A small network was shown many inputs. Here are its activations along a few directions, one row for each input.
In each table, some parts of the input vary, and every possible input appears once, in random order.
Descriptions start from the smaller parts, as in this example, which fits no table here: one of 8 places around a ring, together with either a single point or one of 11 places around a ring or (one of 3 separate values, together with one of 4 places along a line).
Shared parts are said once, and a part with two or three values counts as separate values.

A family of inputs:
row 1: [ 81  43   0 -13  -1  66  34  44 -34 -37 -18 -42  76 -34  22  13]
row 2: [-14  30 -38 -11   7  23  36 -64 -43   2 -38  -8 -65  -8 -74 -12]
row 3: [ 38 -27 -31  17 -45  23  37  22   5 119   2  10  34   2 -44 -29]
row 4: [-51 -28 -31  20  17 -44 -30 -33  -4 -10  19  19 -36  42   7  13]
row 5: [-64 -19   0   4  27 -36 -40 -37  28 -12 -21  35 -43  -3   4   6]
row 6: [ 57 -36 -23  25  -7  52  47  84  -6  88 -31 -19  34   9 -44  20]
row 7: [-87 -31 -34   1  17 -18 -37 -25  11 -32 -19  -5 -65  12 -12   9]
row 8: [ 74 -20   0  19 -10  51  45  88 -18  40 -67 -35  62  19 -13  23]
row 9: [-45 -17 -23  19  17 -50 -46 -39   3 -22  20  27 -22  49   8 -11]
row 10: [  6  17  19  18   9 -36 -45 -32  15 -40  54  12 -40  38  52  18]
row 11: [ 85  26  49 -39 -26   7  21  55 -22  28 -89 -22  70   3  19   5]
row 12: [-53 -14   6 -10  11 -53 -29 -40  14 -21  -9  37 -35  40  29  -4]
row 13: [-79 -30   2  -3   8 -30 -34 -27  20 -30 -33  25 -53   0   3   5]
row 14: [-75 -23 -25  16  31 -25 -36 -42  13 -13  -2  -4 -52   9  -1   8]
row 15: [ 66  -6  31 -12 -42   9  31  64 -13  70 -89 -10  62  35  -6  -1]
row 16: [ 57  34   5   0 -17  10  35 -28 -19  54  65  -1  56 -62 -36 -34]
row 17: [ 89  14  23 -16  10  47  32  85 -28   2 -68 -54  67  -9   7  23]
row 18: [-41  -9  18  -9   3 -40 -23 -10  14 -48  13  27 -30  -2  20   4]
row 19: [-27   0  28 -21  -4 -54 -29 -24  17 -42  24  27 -27  30  39   4]
row 20: [ 74  48  42 -44 -32  26  21  19 -31  -2 -37 -21  74 -20  31 -16]
row 21: [ 59   3 -43  41  13  51  56  20  10  71  59 -20  28 -56 -48  -4]
row 22: [ -7   5   4  -4  13 -25 -24 -28  16 -54  47  17 -22  42  36  19]
row 23: [ 53 -40 -41  37  -1  61  49  43  -1 104  18 -31  22 -19 -39  -8]
row 24: [ 51  56  17 -27 -31  31  38  -3 -31  11  24  -2  66 -45  10 -37]
row 25: [ 54  20 -28  25 -31   5  36 -12   5  91  44  13  44 -43 -52 -26]
row 26: [ 63  20 -13  16  28  57  54   4 -15  34  79 -31  41 -75 -32 -10]
row 27: [-38  -6   3   8   2   3 -28 -19  15 -71  25 -13 -29   1  11  23]
row 28: [-42  14  14 -10  19  16 -33   1  31 -69  20  -6 -40   3  11  14]
row 29: [-70   3  24 -13  -2 -12 -31  -2   4 -65  -4   6 -44  -9  21  -5]
row 30: [ 44 -22   1 -10 -25  19  36  44  -2 121 -51  12  39  27 -29   8]
row 31: [ 65  43   3  -7  11  69  49  15 -40  -6  42 -46  55 -66  12 -16]
row 32: [-20  10  31  -5 -13 -67 -34 -19  14 -45  33  33 -14  29  50  -6]
row 33: [-40 -23   8  10  13 -61 -38 -35   8 -10   3  47 -33  48  22  -4]
row 34: [-88 -11  13 -11   9 -18 -36 -16  12 -45 -34  15 -49   2  -3 -15]
row 35: [-106  -18  -36   -7   17  -15  -29  -16   21  -42  -25  -19  -61   11
  -13   -3]
row 36: [-23   7   1  10  16 -12 -26 -29  13 -54  42  10 -27   3  24  28]
row 37: [-46 -11  24 -13 -13 -33 -30  -6  18 -64   2  14 -42  -3   7  -2]
Describe the family of inputs behind these rows. -> either a single point or (one of 2 separate values, together with one of 8 places around a ring) or (one of 4 places along a line, together with one of 5 places along a line)
A walk changes only the place on the line of 5. It starts at row 33 and steps to row 12. List the rest of the walk in order. -> row 5, row 13, row 34
Which other rows does row 14 become when the place on the line of 5 takes its other values? List them by row number. -> row 4, row 7, row 9, row 35
Which other rows does row 3 become when the choice among 2 separate values takes its other values? List them by row number. -> row 23

A family of inputs:
row 38: [-14 -26 -27  35  13  -4   2 -11   4  24   1  -6 -27  17 -37  14]
row 39: [-28  16   2 -12   8 -18 -16 -37  -6 -35  -4   2 -23  -4   3 -12]
row 40: [ 41  18   9  -5  -3  -3   2  19 -15 -17   5   8  27  14  37   6]
row 41: [ 35  29  13 -13   0   3  11   2 -28 -22  -1   0  28 -10  19  -5]
row 42: [-27 -23 -43  19   2  14  -5 -12   3   7   1 -15 -30   4 -31  10]
row 43: [ 19  -3  21 -14 -10   7   8  45   4 -15 -32  -7  10  -2  21   2]
row 44: [-38 -19   7  -3   0 -18 -21   9  18 -28 -19  11 -38  10  19  13]
row 45: [ 10   8  17 -22 -16  18  13  33  -7 -16 -36  -7  12 -16  12   8]
row 46: [ 41   1 -22   9  12  22  33   6  -2  57  -4  -8  16 -10 -35   5]
row 47: [-15 -21 -15  15  -9 -23   2 -29   7  54  26  28 -24  16 -28 -20]
row 48: [ 40  31  16  -7   1   1   0   6 -18 -20   7  -3  30  10  26  -1]
row 49: [32 12 18 -7 -9  3 -8 27 -5 -9 -2  1 27 23 31  9]
row 50: [ 43  -3  -3   5 -28   0  25   2  -5  64  10  14  23  -2 -32 -17]
row 51: [ 19  21  15 -26  -4  11  13   8 -21 -21 -26 -13  24 -23   4 -11]
row 52: [-26 -31   3  17 -17 -40 -10 -27  14  63  14  41  -8  11 -20 -16]
row 53: [-53 -39 -27  24  26  13  -8   5  15  14  -5 -13  -6  -1 -18  -4]
row 54: [-22  -9   4   1   7 -27 -32  -7  13 -20  11  10 -18  37  28  10]
row 55: [ 25   7  23  -6 -15   5  -7  41   3  -9 -16  -6  18  14  26  10]
row 56: [ 10 -16 -13  11   2  40  14  32   4  21 -22 -29  27 -23 -13   3]
row 57: [-17  -4   0   1  18 -33 -23 -13   1 -31  20  20 -16  33  29   2]
row 58: [ 37  -8 -16  25   2  30  30  23 -16  37 -12 -18  12   3 -34   5]
row 59: [ 24 -10  12   5 -36 -12  19  13   3  77   1  23  41  -3 -14 -25]
row 60: [ 34  24   3   1   4  36  23  -6  12  -1  79 -22  19 -64  10   3]
row 61: [-11 -20 -31  20  31   8  10 -28  11  51  12   7 -25   7 -35  -1]
row 62: [-21  15   5  -3  11 -19 -18 -37  -8 -33  10  12 -17   9  12  -7]
row 63: [-17  14   5   3  17 -25 -26 -28  -4 -33  19  16 -17  23  21   1]
row 64: [-25   2  -6   7  24   8   0 -38  26 -14  91  -4 -28 -45   4   0]
row 65: [ 25  -6 -21  13 -11  40  17  20 -10  20 -13 -26  18 -10 -29  15]
row 66: [-47  -3   2 -20   5 -12 -10 -10   0 -35 -19   0 -27  -5  -1  -3]
row 67: [  9  22  14 -29 -21  19  14  15  -6 -19 -36 -22  22 -16   1  -1]
row 68: [-43  -9   9 -12  -2 -11 -17  -4  18 -33 -24   4 -27   3   1   5]
row 69: [ 27  36  14 -21 -11   3   8  -4 -17 -25 -17 -11  27 -19   1  -3]
row 70: [-30 -13  10   3   1 -22 -32   8  19 -22  -4   7 -27  28  22  13]
row 71: [-37   5   3 -15  12 -16 -13 -24  -8 -34 -14   4 -24 -11   1  -9]
Describe the family of inputs behind these rows. -> one of 2 separate values, together with either a single point or one of 6 places along a line or one of 10 places around a ring
Changing only the choice among 2 separate values turns row 63 into row 48. The same change can be made to row 44. Which row results? -> row 43
Which other rows does row 70 become when the choice among 2 separate values takes its other values? List them by row number. -> row 55

A family of inputs:
row 72: [ -4  20  30 -19 -36 -20 -21  35 -18 -55 -41  -5   9  56  38  13]
row 73: [-27   3  21 -10  13 -50 -44   2  -3 -52 -34  13 -19  54  51  24]
row 74: [ 26  -2  26  -8 -14  11   2  58  -9 -12 -79 -16  55   7  12   8]
row 75: [-52 -52  -1  20  -6 -43 -36 -20  26  26   3  24 -51  24 -23   7]
row 76: [ 26 -20  -2  -8 -20  20  36  48  -3  48 -79 -19  36   7 -14  -6]
row 77: [-15 -11 -39  34  24  26  13 -23  20  35  47   7 -35 -38 -27  -6]
row 78: [-52  14  -3  -8  30 -22 -31 -57   9 -54  46  20 -46 -13  18 -20]
row 79: [-61 -13  21  10  27 -52 -50 -27  20 -20 -13  26 -41  46  19  -6]
row 80: [-35 -40 -27  45  -4 -10   5   6  11  61  -5  19 -35  34 -36   2]
row 81: [ 17   1 -38   6  13  57  36  -3  -1  52  22 -29  20 -29 -49   5]
row 82: [-54  -6 -17  14  16 -11 -13 -59  24   0  58   8 -44 -36 -19   8]
row 83: [ 42  23  12 -13  -5  46  18  30 -30 -43   0 -41  50 -42  12  -3]
row 84: [123  31  29   3 -32 -11  42  -8 -27  96  88  30  80  -6  27 -29]
row 85: [ 43  19  -4 -21  -4  50  53  16 -11  19 -12 -25  23 -63 -28 -12]
row 86: [ 17 -49 -30  10 -13  18  20  35   4  72 -39  -8  15  32 -58   3]
row 87: [ 22  53  20 -25 -10  15  -9   4  -5 -85   9 -16   6 -23  38   7]
row 88: [-17  30   1 -29  20 -23 -21 -37  -6 -89  29  13 -23 -11  39   6]
Describe the family of inputs behind these rows. -> either a single point or (one of 2 separate values, together with one of 8 places around a ring)
Which other rows does row 83 become when the choice among 2 separate values takes its other values? List them by row number. -> row 74
A walk changes only the place on the ring of 8. It starts at row 79 and steps to row 73. List the rest of the walk in order. -> row 72, row 74, row 76, row 86, row 80, row 75

A family of inputs:
row 89: [ 50  16  13 -26  36 -17 -13  41  -4 -44   1   6  -1  26  38  16]
row 90: [-57 -46  -9  21  -8 -47 -34 -11  11   8   1  24 -27  54  -5 -18]
row 91: [ 36  -2  32 -19   0 -14  -7  51   9 -38  -4  15  17  22  58  26]
row 92: [  5 -34 -10  10  -1  22  11  13   7  58 -20 -16  36 -22 -39  -2]
row 93: [ 35   0 -15  26  17  37  20  22  -4  45 -23  -9  43  13 -27   1]
row 94: [ 60  11 -19  16 -14  35  34  15 -38  24  -3 -32  26  -4 -19   1]
row 95: [-14  40  38 -32 -14 -20 -28 -23 -18 -77 -37  -3  31  -5  36   0]
row 96: [ -9  18  40 -29 -24  14 -31  11  -1 -66 -20  -6  23 -15  39  -2]
row 97: [ 29  11  12 -22 -20  23  43  27   7  36   7  -3  15 -30 -14 -17]
row 98: [  4 -20   9   8  -7  15  32  21  18  66 -16   5  27 -32 -17 -12]
row 99: [-76 -23 -36   4  34 -10 -12 -18   5 -36  15  -7 -65   1  10  -7]
row 100: [  7   9 -17  15 -11 -50 -15 -73   8  41  51  48 -36  14   4   2]
row 101: [-20  -9  -9  15  -1 -55 -25 -33   0  27  57  23 -23  21   9 -30]
row 102: [ 48  22  -5  21 -30  31  41  23 -21  21   5 -19  31 -20 -18   6]
row 103: [ 13 -20   8  -8 -18  21  34  20  12  51  -8   6  22 -40 -27  -3]
row 104: [-56  -6 -19  18  36  -3 -23 -39  10 -34  76 -11 -34 -28   8  -1]
row 105: [ 42  14   9 -10 -22  36  32  24  -2  19  14  -9  34 -25 -25   2]
row 106: [ 24  29  37 -37  -3  -4  -2  30   1 -46 -12 -17  14  14  61   4]
row 107: [ -9  32  29 -38  17 -29 -14 -27 -31 -78 -45  20  10   6  29 -13]
row 108: [ 22  -8 -30  22   4  25  11  17  11  51 -27 -11  39  -7 -31   8]
row 109: [-58 -32   0   4 -14 -54 -33 -16   7  11 -44  23 -78  65 -25  -6]
row 110: [-94 -31  -5   7  19   1 -28 -19  16 -47 -30 -11 -89  14 -21  17]
row 111: [-28  15 -16  10  32   3 -13 -78  13 -29  79   3 -54 -30   3  12]
row 112: [ 47  16 -37  26  -7  41  19  23 -16  36 -18 -21  40   7 -27  12]
Describe the family of inputs behind these rows. -> either one of 6 places along a line or (one of 2 separate values, together with one of 4 places along a line) or one of 10 places around a ring
A walk changes only the place on the line of 4. It starts at row 100 and steps to row 101. List the rest of the walk in order. -> row 90, row 109
List by row number the other inputs of the same sort as row 108. -> row 92, row 93, row 94, row 97, row 98, row 102, row 103, row 105, row 112

A family of inputs:
row 113: [ 27  55 -14   0  41 -20 -39 -51 -44 -78  35  -6  -6  31  37  16]
row 114: [ 77  54 -42  43  41  29  16 -33 -45   4  49 -32  21   5 -26   8]
row 115: [-23 -17  17  -2 -11 -21  -7 -27  55  37  68  13 -29   7 -10  -3]
row 116: [-47   5 -11 -16   9  -7 -17   2  -2 -72 -61   2 -10  32  -1  11]
row 117: [-71  -8 -25   7 -12 -10   0 -45  -5  11 -17   9 -20  -3 -50 -31]
row 118: [ -4 -17  28  -8  -2 -14 -36  19  43 -48  34  -6 -13  40  40  32]
row 119: [-17 -12 -12  -8   9 -37 -31   1   3 -37 -66  -5 -26  52  15   7]
row 120: [  4 -10 -22   9  27  66  21  11  -2  13 -31 -28   1 -36 -40  26]
row 121: [-56  -4  -7  18   5   5  -7 -54  15   7  -9  -1 -33 -44 -34 -16]
row 122: [ 30   8  44 -11 -15 -24  19  34 -20  35 -47  25  33  22  10 -31]
row 123: [  8  28  39 -37 -15  25  15   0  -6 -10 -55  -4  27 -54 -10  -8]
row 124: [ -1 -26   9  10  11 -43 -34  18  23 -28  -5  35   7  40  49  39]
row 125: [-29 -12 -19   9 -29 -36  -7 -33  10  35 -26  22 -59  22 -37 -17]
row 126: [-39  -4   3   2  11  14 -35 -17   5 -67 -42 -29 -17  -4  25  20]
row 127: [-28   5   9 -20  27   1 -28  28  27 -66  26   6 -21  -6  53  15]
row 128: [ 32 -40 -24  53   5  18  16  43 -23  50 -20  -2  13  44 -16  -2]
row 129: [ 24 -29 -47  35  -6  26   3  27 -24  36 -43 -19   4  26 -40 -11]
row 130: [-52 -20  -3   3   6  -6  13 -38  11  -6  43 -12 -38 -54 -23 -17]
row 131: [ -9 -16 -48  21  -3  55  17  19 -30  13 -36 -26  22   5 -51  -1]
row 132: [ 37 -23  -6  15  -2  36  10  41  33  36  50 -23  11  14 -13  29]
row 133: [-20 -39  -3  37 -16 -46  -9 -31  27  51  37  44  -5  11   6  -3]
row 134: [-45  -2   1 -20  21  -2   5 -21  38  23  62  21 -37 -38   5 -20]
row 135: [ 77  83  11 -27  -3 -13   5 -39 -63 -13  32   4  47 -15  15 -11]
row 136: [  15   50  -31    5   24  -24   -3 -101  -30    9   66   16  -27   -2
   -9  -17]
row 137: [  8 -22 -28  24  14  53  31  25 -10  -6  22 -46   6 -50 -21  14]
row 138: [-32 -23   9  20 -15 -37  -1 -17  -1  57   3  41 -48  39 -16 -10]
row 139: [-13 -30  17   4  19 -37 -24  25  -9 -28 -36  22 -19  67  29  18]
row 140: [ 39 -29 -15  37 -13  18  10  47   8  54  22  11  14  29  -4  42]
row 141: [ 11   4 -18   8  10  57  22  43  20  27  50 -37  -7 -20  10  19]
row 142: [ 14  35  36 -41 -11   8  17  37  11  -5  20   9  30 -53  34 -19]
row 143: [-31 -15   6  -2  12   4 -15   7   2 -90   5 -27 -21 -20  32  13]
row 144: [ 29  15  50 -39 -12  -8   4  25  24  23  23   1  54 -12  19 -18]
row 145: [ -5  26  11 -29 -42  12  16  -2 -25   0 -63 -15  50 -11 -10 -39]
row 146: [ 34  10  17 -31 -38 -19  10  18 -16  13 -73  14  20   3 -13 -31]
row 147: [ 12  17  33 -49 -19   6  29  22 -15 -26  -4  -1  22 -73   3   1]
row 148: [ 43   2  34 -21 -27 -30  12  18  13  46 -12  22  56   3  40  -1]
Describe the family of inputs behind these rows. -> one of 4 separate values, together with either a single point or one of 8 places around a ring
Changing only the choice among 4 separate values turns row 136 into row 113. The same change can be made to row 134. Which row results? -> row 127
Which other rows agree with row 145 in the choice among 4 separate values? List them by row number. -> row 122, row 123, row 135, row 142, row 144, row 146, row 147, row 148
Which other rows agree with row 120 in the choice among 4 separate values? List them by row number. -> row 114, row 128, row 129, row 131, row 132, row 137, row 140, row 141
Which other rows does row 124 become when the place on the ring of 8 takes its other values? List them by row number. -> row 116, row 118, row 119, row 126, row 127, row 139, row 143

A family of inputs:
row 149: [-19 -19   1  -5   0 -21 -10  13  22  50 -59  39 -33  55 -18 -10]
row 150: [-52  -9  25  -5  11 -65 -61 -54   7 -81   3   5 -33  22  59  22]
row 151: [-74  -2 -11   5  29 -47 -64 -43  40 -48  36  27 -60  23  15  19]
row 152: [ 85  25  16  11  38  59  27  53 -20 -28 -17 -47  69 -15  30  33]
row 153: [-33  27  36 -30 -13 -39 -49 -32   0 -82 -27  21 -18  27  19  23]
row 154: [-51 -51 -22  25  -1 -23  -1  16  12  36  -9   7 -50  35 -27  13]
row 155: [ 29 -11 -29   8  13  64  35  56 -22  36 -60 -49  68   2 -57 -22]
row 156: [ -9  21  42 -37 -31 -51 -31  15 -30 -61 -59  15  -1  46  37 -19]
row 157: [ 66   6  26 -26 -42  65  39  87 -14 -37 -10 -63  36 -52  26  32]
row 158: [ 51  10 -44  18   2  42  44 -24 -25  96   4   3  44  -8 -55 -14]
row 159: [-67 -52 -33  38  26 -17 -41 -20  34 -17  59   1 -79  18   0  15]
row 160: [-11  18  21 -35 -18 -49 -11   8   5  -1 -74  32 -11  52   2 -10]
row 161: [ 50 -20  -2  11 -46   3  52 -13 -29 110  49  -7  27 -41 -43 -49]
row 162: [-107   23  -18  -21   49    1  -16  -90  -17 -120   69  -23  -78  -79
   21  -30]
row 163: [ 18 -11 -21  -6 -57  72  48  45  -7  46 -78 -54  31 -61 -51  17]
row 164: [ 91  33   2  15  30  16  22   9 -20  23  56  19  84  -5  51  -5]
row 165: [ 92  54  38  -2 -19   2  37 -11   7  52  95  27  53 -39  22 -22]
row 166: [-58 -43 -28  36  29 -13 -19 -15  56  24  22  46 -48  21 -32   5]
Describe the family of inputs behind these rows. -> either a single point or (one of 2 separate values, together with one of 4 places along a line) or one of 9 places around a ring
A walk changes only the place on the line of 4. It starts at row 157 and steps to row 152. List the rest of the walk in order. -> row 164, row 165
List by row number the other inputs of the same sort as row 151. -> row 149, row 150, row 153, row 154, row 156, row 159, row 160, row 166
